A small network was shown many inputs. Here are its activations along a few directions, one row for each input.
In each table, some parts of the input vary, and every possible input appears once, in random order.
Descriptions start from the smaller parts, as in this example, which fits no table here: line(6) and (point or ring(9) or (values(2) and ring(8))).
Shared parts are said once, and a part with two or three values counts as separate values.

Other details of the inputs vary at random and push rows far along three fixed directions, the same in every table; ignore that.

Table:
r1: [ -4 -35   4 -10  -9  13   4 -35 -27 -10  10  -2]
r2: [  2 -28 -20  -6  -2  13  34 -23 -11 -35  13  -4]
r3: [-20   3  22 -23  14 -27 -37  -5 -17  14 -36  13]
r4: [ -6  17  -9  22 -24  10 -23  17  51   8  52   5]
r5: [ 14 -21  30 -21 -14 -38  -3  -5  -2  25 -21 -10]
r6: [ 16  -7   1  -4 -18  13  13 -25 -25 -22 -22  -9]
r7: [ 40  -9  20   1 -19 -34  12  27  33  72  27 -11]
r8: [ 15 -39   0   2 -37  18   7 -29  -9 -41  15 -12]
r9: [-23 -13  -6  -8  19  15  19 -19 -36 -34  -4  -3]
r10: [ 1 25  5 32  9 16  2 24 44 41 30 -6]
r11: [  0  45 -17  56   1  27 -23  31  49   6  42   0]
r12: [ 12 -18 -13  -9  -8  27  29  -8 -26 -22  -9 -15]
r13: [ 23  -4  -7 -17  13  -1  15 -20 -16 -12 -39  -2]
r14: [ -7  34  -8 -34  41 -22 -22  21 -25  16 -65  19]
r15: [ 33 -19  43   0 -17 -32  17  10  29 108  -1 -14]
r16: [ 32 -25 -14  -4 -12  23  38 -16 -13 -37  18  -4]
r17: [ 15 -31 -14   3 -38  40  21 -21 -23 -20   9  -6]
r18: [-17  46   1 -41  29 -39 -20  17 -25  13 -60  17]
r19: [-17 -15 -11   1  16   9   6 -22 -42 -36  -2   1]
r20: [-17  -8 -23  -6  -9  23  -9 -30 -19 -38  10   2]
r21: [  5 -37   9  -9  14  -4  19 -14 -15 -21 -17   2]
r22: [  1   1 -16   7 -23  34   2 -30 -27 -42 -18   3]
r23: [-23  34  14 -31  33 -65 -43  18 -25   9 -77  15]
r24: [ 10 -19   6 -28 -17 -14  15 -25 -20 -21 -13  -7]
r25: [-45  87 -31  34  55  30 -50  30  14 -32  -9  41]
r26: [ -1 -12   6 -38   9 -36  19  -6  -9  30 -28 -12]
r27: [ 10 -18  21 -14  -9 -38   1   8  31  73  18 -15]
r28: [-58  57 -11  33  32  29 -56  20  10 -23  33  29]
r29: [ 8  1  7 26  0 -8 -6 31 51 17 32  1]
r30: [-72  76  -5  15  48  11 -82  28  -3 -47 -17  39]
r31: [-19  23  13 -22   9 -26 -20  -7 -23  39 -63  21]
r32: [-25  43 -21  28   5  20 -15  30  44 -27  45   9]
r33: [  3 -19  15  45  -4   6  -4  27  47  21  58  -9]
r34: [ -5 -34   8   1   0  18  26 -16 -14 -40   3 -12]
r35: [  5 -41   1  -8  10   3  34 -21 -21  -9   1   2]
r36: [  7 -26   1  -1 -13  11  23 -15  -9 -46   3 -17]
r37: [ 20 -22   1 -21 -33   0  15 -23 -28  -8  -8  -1]
r38: [-23  40   1 -41  26 -64 -29  11 -23   8 -66  18]
r39: [ 29 -18  18 -15  -5 -50  22  19  43  66   4  -5]
r40: [ 24 -13   5 -19  -2 -25   9   8 -17  43 -30 -12]
r41: [ -7  35 -16  66   5  42 -16  28  44   5  56   2]
r42: [ 38 -13  31  -1 -28 -24   8  22  37  73  34 -13]
r43: [ -9 -17 -37  29 -13  46  19 -24  -8 -72  52 -11]
r44: [ 18  -9 -10   1  -9  26  29 -22 -13 -34 -10 -20]
r45: [ 16   3   6  32 -27  25  -1  32  43  44  53  -7]
Each input here is: line(5) and (values(4) or ring(5)).
Q: Changing only the line(5) part turns r13 into r44. The same change can be made to r21. Which row results?
A: r34
Q: Changing only the line(5) part turns r26 into r20. The same change can be made to r9. Which row results?
A: r1
Q: Which other rows does r19 become when the ring(5) part takes its other values? List them by row number.
A: r23, r33, r38, r43
Q: Which other rows agree with r27 in the line(5) part? List them by row number.
A: r5, r6, r15, r24, r28, r30, r42, r45
Q: Which other rows does r18 become when the values(4) part takes its other values? List them by row number.
A: r10, r12, r44
